These are the activations of a small neural network, seen along a few directions. Each row is one input.
In each table, some parts of the input vary, and every possible input appears once, in random order.
A made-up example of a description, with smaller parts first: values(3) and (point or line(11) or (line(4) and ring(8))).
Shared parts are said once, and a part with two or three values counts as separate values.

Other details of the inputs shift rows strongly along two fixed directions, in all tables alike. That doesn't count.

Table:
r1: [1 -13 107 -12 10 -5 -70 10 4 -42 -11 35 28]
r2: [-4 1 -16 0 2 -37 0 -1 -12 15 29 11 -15]
r3: [-3 4 -10 -24 -11 -6 -8 17 -7 2 35 2 1]
r4: [25 16 -97 42 -40 45 72 -52 19 26 -16 -63 -29]
r5: [15 -13 37 31 -16 54 18 -31 2 -1 -64 -26 13]
r6: [7 8 -26 -5 -17 6 2 0 2 5 46 -16 -8]
r7: [6 17 -3 -12 17 -20 -7 12 -22 -2 21 23 -1]
r8: [2 -11 -16 -3 9 -4 2 8 0 0 35 18 -22]
r9: [1 -30 24 59 -6 58 40 -29 19 17 -99 -31 10]
r10: [8 -3 -49 -16 -8 1 3 -2 16 0 10 -12 -1]
r11: [-37 0 101 -11 28 -9 -35 6 -30 -26 -49 37 35]
r12: [6 15 -41 -10 -18 -3 19 -2 -16 16 18 -19 -7]
r13: [8 10 -27 -26 4 -31 -17 2 -9 -3 12 2 2]
r14: [5 0 75 -20 14 -31 -67 9 -11 -35 -19 36 22]
r15: [-11 14 -12 6 11 -17 -2 28 13 15 32 -5 -8]
r16: [-34 21 -33 -9 6 -3 20 1 -5 7 29 -1 -7]
r17: [-3 -26 23 45 0 53 32 -11 35 11 -65 -22 6]
r18: [2 0 -13 -7 10 -27 -5 4 -24 2 30 20 -20]
r19: [-4 -8 -7 -3 4 -23 1 8 8 10 38 17 -16]
r20: [2 -7 35 -21 5 -9 -16 3 -13 -14 -31 7 19]
r21: [6 14 -21 -12 12 -7 4 19 -1 0 43 21 -9]
r22: [8 9 -37 -13 -10 -17 -13 0 13 -9 36 -2 -6]
r23: [-3 -15 33 51 0 47 32 -14 20 12 -88 -28 13]
r24: [-1 -3 -26 -30 -7 -13 -4 15 -1 -5 27 -4 1]
Description of these inputs: values(2) and (point or line(5) or ring(6)).
Q: The inputs of r17 and r9 match in every part but the values(2) part. If r1 is changed in the same way as r17 into r9, which row does it become?
A: r4
Q: Which other rows does r8 become when the values(2) part takes its other values? List them by row number.
A: r18

Table:
r25: [-9 8 -13 9 8 -9 7 5 0 11 19 -1 -11]
r26: [-10 4 -5 4 9 -12 1 12 -1 9 17 3 -7]
r27: [-11 8 -16 2 6 -9 14 3 -8 13 16 3 -8]
r28: [-12 4 2 -3 11 -16 -2 14 -6 8 16 10 -3]
r29: [6 -33 93 12 0 48 -21 -9 16 -29 -83 10 33]
r30: [9 5 -25 -6 -9 -1 -1 -1 8 -1 17 -7 -4]
r31: [10 0 -10 -7 -8 -3 -6 3 6 -4 25 -1 -6]
r32: [8 -15 -90 71 -33 95 124 -59 31 44 -85 -71 -20]
r33: [-9 8 -7 8 9 -14 2 7 -2 8 17 3 -9]
r34: [5 -34 118 1 13 17 -49 5 5 -34 -64 31 34]
r35: [4 9 -16 -14 -1 -12 -4 0 -12 -2 8 0 0]
r36: [11 13 -24 2 -12 -13 -2 -10 -4 5 6 -18 -4]
r37: [4 -32 63 13 -6 56 6 -23 9 -21 -96 -3 29]
r38: [11 1 -12 -8 -5 -8 -8 3 6 -3 22 -1 -5]
r39: [4 -4 27 -18 5 -21 -37 16 -3 -14 27 20 3]
r40: [3 4 -13 -18 -6 -3 -7 3 0 -9 18 2 2]
r41: [5 4 -17 -18 -4 -9 -7 2 0 -7 16 2 1]
r42: [9 13 -14 -1 -11 -13 -8 -7 -5 2 10 -14 -2]
r43: [2 4 -13 -21 -1 -13 -9 0 -8 -7 10 4 2]
r44: [3 7 -16 -13 -4 -4 0 -1 -11 -3 9 -1 0]
r45: [-12 4 -8 0 8 -11 6 11 -4 11 20 5 -6]
r46: [-13 8 15 -1 15 -19 -10 10 -11 2 17 16 -2]
r47: [-10 5 -17 6 6 -8 10 9 1 14 23 -2 -11]
r48: [-10 9 -4 4 10 -17 0 5 -8 6 14 8 -7]
Q: What do these inputs look like to the network?
A: values(2) and (point or ring(5) or line(6))
Q: The inputs of r26 and r47 match in every part but the values(2) part. If r34 is changed in the same way as r26 into r47, which row does it become?
A: r39
Q: Which other rows does r30 become when the values(2) part takes its other values? List them by row number.
A: r29
Q: Which other rows does r46 become when the ring(5) part takes its other values? List them by row number.
A: r25, r27, r45, r47

Table:
r49: [5 6 18 0 2 -13 -20 7 0 -4 6 0 4]
r50: [3 -7 3 -19 5 -3 -10 4 -2 -12 -2 15 7]
r51: [-25 3 17 3 21 -14 6 16 -15 11 2 17 -1]
r52: [0 0 17 -5 1 -9 -18 9 5 -3 10 2 6]
r53: [-4 11 5 -8 1 -11 -13 4 -7 -4 1 0 7]
r54: [0 -3 11 -4 0 4 -12 9 8 -6 15 3 2]
r55: [-17 -1 23 15 22 -14 -1 12 -1 7 9 18 -8]
r56: [6 -22 36 33 -10 55 25 -35 9 -7 -100 -20 19]
r57: [6 1 18 1 4 -17 -23 1 -5 -4 2 5 1]
r58: [-3 7 -42 -1 -13 6 21 -6 6 11 8 -21 -4]
r59: [-1 9 -57 -1 -14 19 33 -7 8 11 16 -24 -10]
r60: [11 9 -63 -2 -14 9 36 -20 -5 12 12 -19 -17]
r61: [10 -5 14 -4 -2 -8 -14 0 -6 -8 9 13 -2]
r62: [8 -9 0 -9 -1 -3 -10 5 6 -7 11 11 -3]
Q: What do these inputs look like to the network?
A: values(2) and (point or ring(6))
Q: The inputs of r51 and r55 match in every part but the values(2) part. If r56 is changed in the same way as r51 into r55, which row does it become?
A: r57
Q: Which other rows does r60 become when the values(2) part takes its other values? List them by row number.
A: r61
Q: Which other rows does r49 become when the values(2) part takes its other values? List them by row number.
A: r53

Table:
r63: [-3 14 2 -43 0 -31 -41 20 -6 -19 41 9 12]
r64: [-13 22 -101 35 -1 9 78 -25 -2 42 0 -33 -30]
r65: [-29 -26 76 33 26 41 21 5 2 8 -70 15 16]
r66: [-21 -27 68 47 19 47 24 -1 13 7 -62 9 6]
r67: [-3 -3 -81 50 -4 17 69 -12 29 45 13 -34 -39]
r68: [19 -23 59 13 -10 40 -12 -16 14 -20 -79 -10 27]
r69: [8 7 1 -36 0 -30 -37 12 -9 -20 52 22 0]
r70: [16 8 5 -30 1 -36 -42 12 -12 -18 51 23 -5]
r71: [-21 21 -94 27 0 5 78 -7 -3 49 19 -28 -30]
r72: [2 6 2 -44 1 -35 -39 15 -15 -20 45 25 4]
r73: [-8 28 -63 32 -10 -10 39 -15 -6 39 25 -38 -26]
r74: [8 10 44 -34 6 -37 -67 24 -5 -28 35 25 15]
r75: [17 6 4 -31 1 -41 -39 10 -18 -15 42 22 -3]
r76: [8 -25 57 10 -12 54 -8 -13 24 -22 -72 -9 31]
r77: [3 11 2 -39 1 -39 -44 20 -12 -15 36 12 10]
r78: [18 -28 18 11 -16 46 18 -29 7 -12 -75 -10 13]
Q: What do these inputs look like to the network?
A: point or line(5) or (values(2) and ring(5))
Q: Which of the alternatives is r73?
A: point
Q: Which other rows does r78 become when the ring(5) part takes its other values? List them by row number.
A: r69, r70, r72, r75
